Each row below holds a small network's activations on one input, seen along a few directions.
Each table varies a few parts of the input and shows all the possible inputs, shuffled.
A made-up example of a description, with smaller parts first: line(6) and (point or ring(9) or (values(2) and ring(5))).
Shared parts are said once, and a part with two or three values counts as separate values.

Table:
R1: [-36  38   5 -18  -6 -35  33  37   0  28 -21   8  -2   1  -5  40]
R2: [ -3  28  20 -17   3 -40  23  80  -7   9 -50  23  -5 -25  23   6]
R3: [ 35  15 -15 -37 -36  19  22  44  23  13 -42  25   7 -23   6 -16]
R4: [-43 -34   9  43  18  54 -37 -13 -26  23  48  -9 -41   2 -58 -17]
R5: [ -6 -44  22  45  32  47 -49  29 -43  14  11   0 -48 -21 -21 -49]
R6: [-38  37   4 -14 -13 -39  35  42   0  25 -20  14   2  -5  -9  41]
R7: [  8   1  17 -17 -22 -37  26  73   6  19 -67   7  13 -33   9 -24]
R8: [  9   0  20 -20 -16 -36  26  73  13  23 -65   5   9 -32   8 -24]
R9: [ -6 -51  -8  32  16  14 -32 -92  -8 -31  58 -49 -24  27 -44 -19]
R10: [ 44   4 -44 -52 -50 -20  35 -79  49 -26  11 -38  25  21  -9  20]
R11: [  4 -73  18  45   6  41 -43  21 -24  24   6 -10 -33 -34 -44 -82]
R12: [-44 -35   8  47  17  50 -37 -11 -31  21  42  -7 -40   0 -59 -15]
R13: [-43  20   5  -6  30  21  -8  12 -31   8  11  24  27 -10  10  19]
R14: [ -6  12  12  -1  48  17 -19  51 -35  -6 -22  30  23 -26  41 -18]
R15: [-15  25   2  28  41  -3 -20 -37 -16 -28  32  16  11  41  50  41]
R16: [ 43  14 -16 -30 -35  13  25  49  23  17 -36  22   8 -30   4 -19]
R17: [-13  42  13  14  -3 -59  17  -5  14  -8  -2   6 -17  41  32  64]
R18: [-14 -31  10  76  23  25 -51 -54 -13 -17  63 -21 -57  38 -20  14]
R19: [ 37   5 -40 -56 -55 -18  36 -74  52 -28  11 -25  29  24 -10  17]
R20: [ 33  29 -30  -8 -46   0  17 -44  46 -10  16  -1  -5  40  19  46]
R21: [  0  19 -10 -31 -17 -77  39 -37  21 -33   1 -30  17  18  11  43]
R22: [  8  19 -34 -35 -45  22  35   7  28  24 -13   7   9  -1 -27  24]
R23: [ -2  15  16   1  48  14 -19  48 -40  -4 -17  26  23 -28  40 -21]
R24: [ -9   4 -10 -21  33 -15  -4 -73  -9 -42  23 -18  42  22  30  14]
R25: [-37  21   5  -3  37  23  -5   9 -32  12  12  17  26  -6  11  17]
R26: [ -9 -45  -1  30  16  14 -32 -92  -6 -29  62 -47 -22  27 -44 -24]
R27: [-19  28   6  23  36  -5 -24 -43 -13 -28  37  15   8  33  53  41]
R28: [  2 -15  15  -6  24  16 -14  44 -15   6 -30  20  39 -37  22 -50]
R29: [ 49 -17 -24 -40 -58  18  23  38  38  14 -54   6  22 -34 -13 -43]
R30: [ -1 -43  25  48  35  45 -46  31 -42  16  16  -2 -46 -18 -24 -52]
R31: [ -1  32  28 -12   9 -40  22  81  -8  19 -52  23  -5 -22  24  -1]
R32: [-10  42  10  16   0 -60  17  -5  14 -11   7   2 -15  45  33  61]
R33: [ 10  21 -31 -36 -47  20  32   9  31  30  -8   9  11  -4 -27  20]
R34: [ -3  24  -3 -36 -18 -77  35 -41  23 -28   5 -27  17  17  10  39]
R35: [  6 -74  19  43   9  47 -40  23 -25  21   3 -10 -31 -27 -49 -80]
R36: [ -6   5  -6 -18  33 -20  -2 -72  -7 -35  30 -15  40  16  26  12]
R37: [-13 -32  12  74  28  29 -50 -61 -11 -11  64 -23 -63  40 -18  14]
R38: [ 47 -15 -14 -36 -56  15  28  34  38  25 -52  11  18 -39 -15 -45]
R39: [ 40  24 -31  -5 -43  -3  21 -39  42 -15  17  -1  -6  39  11  50]
R40: [  2 -15  13 -14  21  20 -15  40 -19   1 -34  18  38 -36  23 -45]
The inputs of R3 and R16 match in every part but one. If R35 is changed in the same way as R3 into R16, which row does it become? -> R11
What is each input in this table made of? -> values(2) and line(4) and line(5)
Change only the line(5) part in R6. List by row number the other rows that result. -> R2, R7, R17, R21
Change only the values(2) part in R6. List by row number the other rows that result. -> R1
Change only the line(4) part in R10. List by row number the other rows that result. -> R26, R34, R36

Table:
R41: [ 23  17 -19 -21  11  -9  14 -17  23 -18  17  15  43  12  45  23]
R42: [ 17  15 -59 -62 -27   3  21 -98  17 -29  18 -21  40  26   7  67]
R43: [-65  14  33  66  49  -7 -26   3 -34  -1  54  15 -39  31 -15  37]
R44: [ -1 -10  30  13 -14 -22  16  66   0   9 -64   2 -16 -20  -2 -32]
R45: [ 28  16  -2 -20 -48   4  30  44  25  41 -33 -12 -34 -12 -23 -13]
R46: [-28  53  12  -1   8 -52  25  19  -1  -6  -8  23   5  14  40  34]
R47: [  0   5  12   4 -39 -48  25  14  29   2 -34  -8 -27  10  17  29]
R48: [-10 -74  21  69  39   3 -61 -58 -28 -11  29 -45 -40  18 -24 -41]
R49: [  5  26 -36 -26 -34  19  28  -9  21  33  -4  39  19  -1   1  34]
R50: [  9  -2 -15 -21  -4  50  15  42  -9  43 -37  47  21 -35 -15 -19]
R51: [  7  19  -7   0  18  23   4  77 -16  10 -32  36  17 -34  17 -10]
R52: [ 30 -10  12  -3  25  33 -17  54 -28   6 -35  24  40 -57  35 -57]
R53: [ -7 -20  41 -20  48 -18 -21  45 -44  -4 -42  24  24 -57  29 -51]
R54: [-44 -34  22  59  87   9 -74 -48 -48 -35  43 -23 -16  19   4 -31]
R55: [ 14   5  -9 -11 -21 -81  29 -76  41 -43   3 -47  16  41   0  49]
R56: [-38 -28  32  69  -2  -3 -23   1 -16   7  28 -24 -71  33 -36  29]
R57: [-27  57  31  -6  25 -42  17  56 -14  24 -24  16   6  -5  25  13]
R58: [ -7  25 -21 -36 -23  41  11  39  15  40 -27  19  14 -21  -7  19]
R59: [ 27 -15 -10  -3 -32  16  20  62  15  21 -46   4 -24 -27 -38 -41]
R60: [ 18   8 -25 -44 -27  26  10 -47  25  -3   1  11  50  23  19  12]
R61: [  8 -24  -5 -21   2  52  -2  37 -14  25 -14  24  64 -65 -14 -75]
R62: [-32  12  13  59  28  47 -31   1 -14   4  59  30 -38  23  -7  35]
R63: [ 16 -66   1  39  14  50 -52 -67 -20 -11  43 -44 -55   8 -49 -58]
R64: [-20  18   4 -35  26 -57   6 -15  -3 -36   8  -7  33  20  40  25]
R65: [  7  43 -24  -3 -10  -3  16  21  19  -1  -7  35   7   0  39  47]
R66: [  9  37  -9 -23   6   8   7  59  -3  33 -18  26   3 -20  27  27]
R67: [ 19  44 -39 -23   2 -31  30 -69  23 -49  39  -9  46  26  34  60]
R68: [  6 -16   6 -14 -17 -58  23 -16  37 -26  -6 -31  16  23  15   6]
R69: [ -4   4  16  -9 -20 -49  14  52   9  42 -39 -12 -20 -12  -8   8]
R70: [-30  23  34  -7  37 -23   1  69 -25  -1 -43  35   8 -21  18 -16]
R71: [-17 -52 -14  29  38  90 -60 -81 -30  -7  49 -10 -11   2 -19 -38]
R72: [ 21  17 -21  -6 -60 -20  44  13  47  16   5   3 -18   5 -29   2]
R73: [ -4 -27   3  40 -22  32 -16 -13 -11  25  52 -15 -81  23 -69  16]
R74: [ 44 -41  14 -18 -35  19  -5  44 -10  14 -34  -8   8 -49 -30 -93]
R75: [-20  46  -6 -35  23 -78  22 -75   6 -59  24 -20  35  36  29  55]
R76: [ 42  -8 -20 -33 -49  -9  32 -25  42 -18   3 -36   4  27  -5 -11]
R77: [ -9 -33   3  50  56  63 -77 -46 -44 -24  52 -19 -10  14  16 -33]
R78: [ 38   6 -37 -46 -54 -33  27 -81  44 -44  17 -52  -1  33 -26  40]
R79: [ 10 -48  40   3  -4 -23 -12  48  -8   2 -55  -2  13 -54  -5 -72]
R80: [-35   3  -3  49   0  78 -13 -23 -17  29  59  14 -27  23 -34  25]
The inputs of R62 and R80 match in every part but one. If R65 is changed in the same way as R62 into R80, which row does it become? -> R49
What is each input in this table made of? -> ring(5) and (values(2) or line(6))
List by row number the other rows that have the ring(5) part in common with R43. -> R46, R53, R54, R57, R64, R70, R75

Table:
R81: [-41 -33  45  50  75   1 -61 -14 -61 -14  29 -11 -23   0   6 -24]
R82: [ 27 -65  11  -5 -21  21 -13  41  -3  12 -33 -16 -15 -55 -46 -91]
R83: [ 17  35  -7 -22 -44 -55  43  15  47   7 -30   8   2  19  16  46]
R84: [ 43 -60 -12 -14 -23  75 -15  36   2  29 -27   8  20 -61 -36 -94]
R85: [  1  13 -18 -12 -40 -41  34 -46  37  -4  17 -21   2  42 -14  49]
R86: [-55 -21  35  76  52  11 -50  -6 -37  12  38  -1 -49  19 -15  10]
R87: [ -3  35   7 -34  20  -1  13  72 -23   8 -50  43  57 -43  58 -12]
R88: [ 21  41 -22 -32 -45 -19  45  20  32   7 -22  12   4  14  14  51]
R89: [-37 -28  24  42  73  53 -61 -23 -55  -8  31  13   4  -6  11 -25]
R90: [ 18 -42   4  15 -43  25   3  43  21  39 -27   0 -42 -25 -60 -54]
R91: [ 17  10 -36 -42 -17   5  20 -65  20 -26  15  -8  57  15  10   9]
R92: [-11  25  30 -21  34 -50  11  75 -25   2 -55  12  29 -32  45  -7]
R93: [ 20 -29  -9   3 -38  60   2  48  11  46 -20  -2 -37 -29 -60 -45]
R94: [-17  38  25  -4  -1 -43  28  92  -1  29 -47  32   7 -11  30  24]
R95: [  5   8 -10 -32 -11 -49  20 -60  18 -37  12 -32  25  19   4  12]
R96: [ 23  24  -5 -42 -17 -61  34   0  22 -25 -34  -5  28   0  36  12]
R97: [  5  27 -33 -22 -31  -8  29 -47  31  -5  23 -13  -1  28 -23  53]
R98: [ -1  -4 -16  30  -2  31 -17 -56   0 -11  59 -17 -39  35 -20  30]
R99: [ 27  30 -23 -52 -25  -9  30  -7  24 -13 -33  17  57 -10  44   8]
R100: [  1 -23   5  21  31 -13 -28 -71 -10 -39  45 -39 -15  24  -1  -7]
R101: [  9 -18 -17  10  22  40 -25 -79  -5 -34  49 -11  14  21   3 -12]
R102: [-14  53   8 -19   1 -11  22  96 -10  31 -38  42   6 -21  30  27]
R103: [-49  -6  19  61  53  41 -50  -2 -42  10  44  13 -52  11 -18  12]
R104: [ -5 -11  -3  44  -5  -2 -14 -62   9 -15  53 -26 -38  45 -18  28]
What is each input in this table made of? -> line(4) and (point or line(5))
The inputs of R99 and R88 match in every part but the line(4) part. If R101 is changed in the same way as R99 into R88, which row does it become? -> R98
